These are the activations of a small network on made-up records, seen along a few directions, one row for each record.
Each row is followed by the record's values for the fields Vama, Zisom, Lepa, Bibek, Ker.
Other fields move the rows too, some of them a lot.
Strong random noise was added to every row along 6 fixed directions; ignore it. To show where, here is one row again and again, with new noise each time:
[  52  -92  105 -196  429  355   73 -637   31  334  -47   65 -495 -223
 -398  285  -68  -17  226  531]
[ 246  309  -83 -118   34   -2  115 -254   91  -31   87 -306 -118 -250
 -139   67 -356  -16 -279  -31]
[ -81  257 -109  -21 -214  146   53    2  261   71  -93 -167  -86  -97
  -94  -90  -31   25  -73   49]
[-287  503 -211  267 -291  -85   13   92  259 -164 -107  -87 -198 -372
   50   32  146  178 -259 -228]
[ 215  237    9 -303 -115  394  147 -113  244  105  -85 -310   70  130
 -263 -216 -320 -171  129  235]
[ -26  -54  -16   30  156  130  210 -332    9  254 -127 -119 -414 -123
 -245  201   74  237   11  171]
[  77 -340 -408 -221   75  170  487  -66 -124 -171   10 -530  -51 -343
 -629  302 -241 -120   95  162]
[  21  349 -153 -347 -142  220 -277 -118  426    0  197  -39   76 -393
 -127 -101 -389 -471 -131  307]

[  98  153  315 -154 -174  105   32  -22  -67   96  -23  -23   85  423
  233 -246   -3   58   67   64] -> Vama: k1 / Zisom: l2 / Lepa: b1 / Bibek: n2 / Ker: y1
[-320 -754 -160  -42 -148  -74   -7  202   40  542  109  147  -64   31
  146   85  456  208    0  486] -> Vama: k1 / Zisom: l2 / Lepa: b1 / Bibek: n3 / Ker: y2
[ 325 -682 -234  -99  315 -133  546 -106 -615 -113  179 -418  -29 -171
 -297  530 -201  141  -43   86] -> Vama: k6 / Zisom: l2 / Lepa: b1 / Bibek: n2 / Ker: y2
[ 235  248 -205  102    8 -122  245   41 -200 -598  -19 -385   60 -275
 -116  170 -236   42 -123 -389] -> Vama: k4 / Zisom: l1 / Lepa: b1 / Bibek: n2 / Ker: y1
[ -77 -400 -223  -15    3 -134   12   12  -68  154    0  -41   14  -60
 -121   89   17    7    8   70] -> Vama: k6 / Zisom: l1 / Lepa: b2 / Bibek: n1 / Ker: y1
[-146   -5   78  150   46 -134  -81    8  -69    3 -116  236 -172 -101
  114   52  256  142   68   14] -> Vama: k1 / Zisom: l1 / Lepa: b1 / Bibek: n2 / Ker: y1
[ 263  278   14 -129  433  391  247 -448  -49 -196   -5 -120 -160 -323
 -497  213 -244 -181  368  158] -> Vama: k3 / Zisom: l2 / Lepa: b2 / Bibek: n3 / Ker: y2
[ -93 -177  -29  -45 -330 -219  149  371  -55  -20   48 -257  112  188
  134 -170  -53   55 -327 -233] -> Vama: k2 / Zisom: l1 / Lepa: b1 / Bibek: n2 / Ker: y1
[ 110  162  319 -341  -41   30 -449 -174  290  476  116  104    1  293
  272 -328 -238 -159 -241  230] -> Vama: k1 / Zisom: l1 / Lepa: b2 / Bibek: n1 / Ker: y1
[  32  -99  -62  244  217   50  137  -85 -172 -216 -132 -102 -161   20
 -306   86  150   56  254 -181] -> Vama: k1 / Zisom: l1 / Lepa: b2 / Bibek: n2 / Ker: y2
[ 299  221  113 -123  105 -142  156 -188 -255 -219  182 -119    3 -159
  128  268 -338   63 -267   24] -> Vama: k6 / Zisom: l1 / Lepa: b1 / Bibek: n2 / Ker: y2
[ 252  -87  443 -425  -20 -152 -101 -193 -234  385  273 -207   78  452
  224 -140 -419  -28 -461   35] -> Vama: k4 / Zisom: l2 / Lepa: b1 / Bibek: n2 / Ker: y1
[ -84   74   -1 -177 -166  279 -146  106   65  -88  -42 -130  103   63
 -219 -230  -75 -360  102   41] -> Vama: k4 / Zisom: l2 / Lepa: b2 / Bibek: n2 / Ker: y2
[ -33  101 -391  398 -194 -549  -49  230  120   52  154 -214  -60 -397
  315   37   82  371 -692 -622] -> Vama: k3 / Zisom: l2 / Lepa: b2 / Bibek: n3 / Ker: y1
[-117 -702  -51 -323  179 -118 -160   35 -127  185  268   89  175  -65
  -67  216  -39 -287 -118  267] -> Vama: k2 / Zisom: l2 / Lepa: b2 / Bibek: n2 / Ker: y1
[-275  422  129  210    6   52  184   16  -58 -466 -189  212 -232 -139
   50  232  325  155  273  -74] -> Vama: k2 / Zisom: l1 / Lepa: b1 / Bibek: n2 / Ker: y1
[-389 -273  244 -100 -373  120 -144  219  184  590 -148   84  -49  508
  334 -268  395  239 -108  281] -> Vama: k4 / Zisom: l2 / Lepa: b1 / Bibek: n1 / Ker: y1
[-373 -450 -441   89 -128 -238 -330  283  165  169  119  242   61 -266
    0   20  169 -247 -115   20] -> Vama: k3 / Zisom: l1 / Lepa: b2 / Bibek: n1 / Ker: y1
[ 229  117  180  -58 -300 -223  139  307 -144   -8   22 -367  266  506
  269 -217 -141  204 -294 -279] -> Vama: k1 / Zisom: l1 / Lepa: b1 / Bibek: n2 / Ker: y2
[ 532  290   -9 -111 -108  -78  291   11   76 -144   28 -476  307  214
   96 -188 -314   45 -198 -183] -> Vama: k2 / Zisom: l1 / Lepa: b2 / Bibek: n3 / Ker: y1
[  94   77   44  117  237  100  345 -116 -241 -276  -73  -48 -126  -52
 -213  216  -60   63  180 -123] -> Vama: k3 / Zisom: l2 / Lepa: b1 / Bibek: n2 / Ker: y2
[ 310   41 -128  -34  -20 -108  323  220 -106 -300  -38 -266  229  -44
  -38   48 -257   15  -78 -219] -> Vama: k3 / Zisom: l1 / Lepa: b1 / Bibek: n2 / Ker: y1
[ -32 -340 -219 -201   55   38   27   58  -94  -35  136   72   57 -281
  -29  262  -90 -114  -30  283] -> Vama: k6 / Zisom: l2 / Lepa: b1 / Bibek: n2 / Ker: y1
[ 172 -155  187   59  612 -232 -159 -675 -185  413  216  467 -363 -205
  167  399   12  245 -240  280] -> Vama: k5 / Zisom: l2 / Lepa: b2 / Bibek: n3 / Ker: y1
[ 171 -150 -167  329  333 -253  104 -220  -48  130   63   46 -198 -260
   65  191   88  362 -171 -245] -> Vama: k3 / Zisom: l2 / Lepa: b2 / Bibek: n3 / Ker: y1
[  55 -347  -93 -316   40   63  -93  203  -22   25   97 -117  281  167
 -214 -174 -220 -314   76   47] -> Vama: k1 / Zisom: l2 / Lepa: b2 / Bibek: n2 / Ker: y1
[-137  673  -22 -122 -287  274 -183  208  220 -662   -6  141  339 -216
   74 -176 -136 -462  309  141] -> Vama: k1 / Zisom: l1 / Lepa: b1 / Bibek: n2 / Ker: y1
[  42  -11 -163 -118 -219  107 -103  200  167 -159  107 -129  305  -40
  -78  -76 -251 -283   76   71] -> Vama: k6 / Zisom: l1 / Lepa: b1 / Bibek: n2 / Ker: y2
[  33 -324  -23 -396 -287  153  111  205   45  145   93 -239  181  199
  -90 -154 -188 -169 -106  264] -> Vama: k4 / Zisom: l1 / Lepa: b1 / Bibek: n2 / Ker: y2
[ -30  -83 -275 -259  -95 -238 -373    1  122  -69  483  229  132 -667
  232  209 -302 -386 -519  263] -> Vama: k5 / Zisom: l1 / Lepa: b1 / Bibek: n2 / Ker: y1
[ 141 -124   65  -45   73   69   -2  -38    6  -28   48  -74  113  124
 -117 -113 -125 -106   65   67] -> Vama: k1 / Zisom: l1 / Lepa: b2 / Bibek: n2 / Ker: y2
[ 248  143 -162  -11 -445 -285  226  443   17 -119  -57 -454  335  296
  294 -267 -156  242 -421 -359] -> Vama: k4 / Zisom: l1 / Lepa: b1 / Bibek: n1 / Ker: y1
[ -58 -572  -64 -293   68  103 -100  -13  -41  257  215   82  119   86
 -232   99  -69 -263  153  337] -> Vama: k6 / Zisom: l2 / Lepa: b2 / Bibek: n2 / Ker: y2
[ 181  -34 -241 -135 -216  121  160  140  220   40   26 -324  270  -25
 -127 -165 -156   16 -102  -65] -> Vama: k5 / Zisom: l2 / Lepa: b2 / Bibek: n3 / Ker: y1
[ -47  358   42 -251 -187   68 -455  124  183 -247  270  184  260 -253
  132 -179 -245 -501  -45  150] -> Vama: k1 / Zisom: l2 / Lepa: b1 / Bibek: n2 / Ker: y2
[ -97 -319 -138 -269 -164   -8 -224  112  121  339  153  -80   93  -32
  -45  -55  -92 -176 -128  224] -> Vama: k6 / Zisom: l2 / Lepa: b2 / Bibek: n1 / Ker: y2
[ -53  457  202  175  -81   33 -464    5  305  150  -86  380   20   54
  377 -251   72   65   -4  -65] -> Vama: k6 / Zisom: l2 / Lepa: b1 / Bibek: n2 / Ker: y1
[ 150   21   30    3 -742 -367  227  640   93  101   -2 -569  373  646
  504 -474  -68  332 -648 -560] -> Vama: k2 / Zisom: l1 / Lepa: b1 / Bibek: n2 / Ker: y1
[ 212  104  216  -31   78 -187 -388 -298  158  491  126  154 -236   42
  282 -141 -151  165 -573   -2] -> Vama: k4 / Zisom: l1 / Lepa: b2 / Bibek: n2 / Ker: y2

Which values does each new row have?
[-471 -483 -134   31   97  -19 -327  -25  134  289  141  529 -349 -444
   33  279  303 -108  -32  420] -> Vama: k3 / Zisom: l1 / Lepa: b1 / Bibek: n2 / Ker: y2
[ -76 -759 -193    6   37  -22  309  102 -179  243  -72  -62 -107   12
 -190  158  248  184   84   65] -> Vama: k3 / Zisom: l2 / Lepa: b1 / Bibek: n2 / Ker: y1
[ 146  133   -9    0   57   44  200  -82  -50 -174  -62 -292  -27   98
  -85  -94 -182   22   46 -132] -> Vama: k1 / Zisom: l1 / Lepa: b2 / Bibek: n1 / Ker: y1
[-170   53 -193  173 -182 -160  158  280  -72 -315  -61 -131   77  -17
  -91   -7    8  -54   -9 -409] -> Vama: k3 / Zisom: l1 / Lepa: b2 / Bibek: n2 / Ker: y1
[  50 -425  -47 -128  143 -318  -32  -56 -268  111  280  -34  -17   42
   18  176  -78   40 -219  -51] -> Vama: k1 / Zisom: l2 / Lepa: b2 / Bibek: n2 / Ker: y1
[ -40  390  123  268 -214 -232  -75  121    3   33 -142  -38  -78  230
  187 -166   55  220 -219 -440] -> Vama: k6 / Zisom: l1 / Lepa: b2 / Bibek: n2 / Ker: y2
[-350  110  194  449  399  -81   80 -390 -258  -42 -229  380 -690 -141
 -117  369  448  303  182 -195] -> Vama: k3 / Zisom: l1 / Lepa: b2 / Bibek: n2 / Ker: y1
[ 275 -101 -140 -282   -2 -261 -375   81  116   27  335  -21  253 -231
   67  -52 -384 -325 -376   37] -> Vama: k1 / Zisom: l1 / Lepa: b1 / Bibek: n2 / Ker: y2
[  63  347  -97 -209 -160  188  152   76  -79 -423  -36 -308  179 -160
 -111  -42 -227 -192   82   16] -> Vama: k4 / Zisom: l2 / Lepa: b1 / Bibek: n1 / Ker: y1
[-245  471  383  527  153 -201 -124 -150  -50   26 -275  379 -511   85
  303   36  444  578  -74 -289] -> Vama: k1 / Zisom: l1 / Lepa: b1 / Bibek: n2 / Ker: y2
[-144   31  262  210  153  -30 -236 -224   69  347 -139  389 -314   49
  203  -14  170  247  -22   72] -> Vama: k6 / Zisom: l1 / Lepa: b1 / Bibek: n2 / Ker: y1
[-204 -247 -155   41 -278  137  265  391  -25 -243 -168 -204  163  158
 -118  -34  223  -31  312   10] -> Vama: k2 / Zisom: l1 / Lepa: b1 / Bibek: n2 / Ker: y1
[ -72  124  -36  -64  101  -96 -650  -34  258   95  228  441  144 -300
  163 -118 -120 -489 -113   20] -> Vama: k3 / Zisom: l2 / Lepa: b2 / Bibek: n2 / Ker: y1
[ -50  174   15  -22  263  -54 -264 -191   92  -41  130  190 -155 -324
  -55  170 -164 -248  -43   74] -> Vama: k3 / Zisom: l1 / Lepa: b2 / Bibek: n1 / Ker: y2
[-315 -260 -139 -129 -207   66 -106  107  127  102   40   96 -116 -158
  -10  -25   73  -70 -111  217] -> Vama: k4 / Zisom: l1 / Lepa: b1 / Bibek: n2 / Ker: y1
[ 349  475  299 -105 -359  -55 -291  242  413  408    5   48  500  691
  628 -616 -256   26 -197   57] -> Vama: k6 / Zisom: l1 / Lepa: b2 / Bibek: n3 / Ker: y2
[ 179  210  109  -74   99  276  195 -179  -81 -292  -91 -131   49   50
 -171   87 -225  -65  366  102] -> Vama: k6 / Zisom: l1 / Lepa: b1 / Bibek: n2 / Ker: y1
[ -12 -659  171 -175  -32  -11  222  -21 -233  379   45 -238 -151  361
 -120   52   76  147    4  204] -> Vama: k1 / Zisom: l1 / Lepa: b1 / Bibek: n2 / Ker: y2
[ 144  124  248 -194  199  143 -322 -274   41    5  139  184  -60  -67
   10  -18 -185 -318   94  284] -> Vama: k1 / Zisom: l1 / Lepa: b1 / Bibek: n2 / Ker: y2
